Each row has a name. Each question is about the rows just above it.

[-35  58  58 -30 -23  61  20   0 -42  -9   7  -6 -25  37 -44  60  62   4
 -41   6 -40 -39  31 -10 -15  59 -11  50  60  -6  59] : valef
[ 23   3  -3  25  13  62  45   0  18 -40  77 -57 -39 -28  16  -5  -4  82
  19 -31  19  17 -37  77  -4  -5 -25 -11  -6 -56  -3] : dite
[-35  58  58 -30 -23  61  45   0 -42  -9   7  -6 -25  37 -44  60  62   4
 -41   6 -40 -39  31 -10  60  59 -11  50  60  -6  59] : ganiv
The rest of the row after [61 45  0]: -> [-42  -9   7  -6 -25  37 -44  60  62   4 -41   6 -40 -39  31 -10  60  59
 -11  50  60  -6  59]
The rest of the row after [ 77 -57 -39]: -> [-28  16  -5  -4  82  19 -31  19  17 -37  77  -4  -5 -25 -11  -6 -56  -3]
dite without one entry, shuffled: [ -5  -4 -57 -25 -37  -3  13  19  18  23  77  17  -6  45  -5  16 -39 -11
  -4  25   3 -56  19  62   0  77  -3 -28 -40 -31]. Gone: -> [82]
dite without one entry, shuffled: [-31  25   3  77 -37   0  17  -4 -40  -3  18  77  16  -5  19  -6 -56  62
 -57  -4 -28 -39  45  -3 -25  -5 -11  82  19  23]. Gone: -> [13]

[-34 -33 -26  10   6 -55 -10  21  15 -50   0   8  27  11] -> bavi
[ 27 -11 -58  10   6 -55 -10  52  15 -50   0   8  27  11] -> nal
[-34  -5 -26  88   3 -26  -7 -29  13  16   0  -4 -50  15] -> Tuf
The rest of the row after [-34  -5 -26]: -> [ 88   3 -26  -7 -29  13  16   0  -4 -50  15]
After [ -4 -50], its row goes on with -> [15]
Shuffled nal with one entry gone: [ 52   6  27  27  10  11   0 -11 -10 -58 -50 -55  15], missing -> [8]
bavi without one entry, shuffled: [-50 -10 -26 -33   8   0  10   6 -55  15  21  11  27]. Gone: -> [-34]
Shuffled Tuf with one entry gone: [ 88  15 -50 -26 -34 -29   3  -7 -26  -5   0  13  -4], missing -> [16]

[-56 -16 -58 -63  54  61] : letu
[-57 -63 -32  37  65 -61] : zega
[-54 -26 -58 -63  55  61] : fofo
[-39 -62 -32  37  65  64] : Todi
Go on from [-63  54] to the end of its row. -> [61]
Go on from [-62 -32  37  65] to the end of its row. -> [64]
Shuffled Todi with one entry gone: [ 64 -39  65 -32 -62], missing -> [37]
After [-54 -26], its row goes on with -> [-58 -63  55  61]
The rest of the row after [-56 -16 -58 -63  54]: -> [61]

[-43 -69  34 -53 -62 -68 -60 -55 -69 -80  36 -41  86] = mim
[ 33 -69  34 -53 -62 -68  33 -55 -69 -80  36 -41  86] = tev
[ 25 -45 -58  26 -40 -44  33 -46 -46  16  37 -41 -44] = val
Shuffled tev with one entry gone: [ 36  33 -55 -41 -69 -68  33  86 -80 -53 -62 -69], missing -> [34]
The rest of the row after [ 26 -40]: -> [-44  33 -46 -46  16  37 -41 -44]
After [ 33 -69  34 -53 -62], its row goes on with -> [-68  33 -55 -69 -80  36 -41  86]
Which entry of val is missing from [-58  26 -46 -40  37  25 -46 -44  33  16 -44 -41]? -> [-45]
The rest of the row after [-46 -46]: -> [ 16  37 -41 -44]
tev without one entry, shuffled: [-55  86 -41  33 -80 -68 -62  33 -69 -69  36  34]. Gone: -> [-53]

[-22  21  -6 -33   5 -27 -33   4 -14  41  14 -27  -8  45 -30] -> sav
[ 26 -28  -8  11 -11  -4  19  -6  -6 -51 -29  16  -3  -2  -9] -> biso
[ 23 -22  24   5   0  -6 -11  -1  -7 -12  19  -9  21   5  40] -> Feko
[-27  26   3 -26   8 -15 -33   5  -6 -50 -29  16   0  32 -12] -> doro
[ -6  -1  -2 -38  -1 -45 -42  -1 -29  27  11 -37  -2  68 -30] -> divi
[ 31 -36  26  21  -3   5  20  -3  -1 -36   8   6  25 -15  51] -> Tevap
[-11  10 -17 -20  -1 -21   5  -3 -11  12 -12  -9 -17  32 -40] -> Roge
[ 37 -41  -4   8 -13 -12  13  -8 -12 -60 -26  11   3   8   2] -> pavo
[ 31 -35 -17 -20  -1 -21  -8  -1 -11  36 -12  -9 -17  32 -40] -> tebir
[-22  21  -6 -33   5 -27  -8  -1 -10  36  39 -43  21  55  19] -> Semo
After [  5  -3 -11], its row goes on with -> [ 12 -12  -9 -17  32 -40]
After [20 -3], its row goes on with -> [ -1 -36   8   6  25 -15  51]
Which entry of Tevap is missing from [ -1  31   5  51   6 -36  26  -3 -36  20  -3   8  25 -15]? -> [21]
Feko without one entry, shuffled: [ -6  19 -22 -12   5  40  23  -1  -9  21  -7   5   0 -11]. Gone: -> [24]
Go on from [ -6 -51 -29  16] to the end of its row. -> [-3 -2 -9]
Go on from [ 31 -36] to the end of its row. -> [ 26  21  -3   5  20  -3  -1 -36   8   6  25 -15  51]

[ -2  -3 -51 -11] = zir
[ -1  -3  -2 -22] = Miba
[-64  13 -65  12] = Sabol
[ 78 -24 -51 -12] = Domo
Which entry of Sabol is missing from [ 13 -64 -65]? -> [12]
Which entry of Sabol is missing from [ 12 -65  13]? -> [-64]
Sabol without one entry, shuffled: [ 12  13 -64]. Gone: -> [-65]
After [-24 -51], its row goes on with -> [-12]
After [-1 -3 -2], its row goes on with -> [-22]
Miba without one entry, shuffled: [-22  -3  -2]. Gone: -> [-1]

[ 7 24  0  8 16  8  1] -> bimu
[ 9 23  0  8 16 47  1] -> vasa
[ 7 24  1  8  9 72  1] -> Zaf
Shuffled vasa with one entry gone: [16 23  0  8  1 47], missing -> [9]
Which entry of bimu is missing from [ 8 16  8  1 24  0]? -> [7]
After [24  0  8 16], its row goes on with -> [8 1]
Shuffled Zaf with one entry gone: [ 7  9 72  1  1  8], missing -> [24]
Go on from [ 7 24  0  8] to the end of its row. -> [16  8  1]

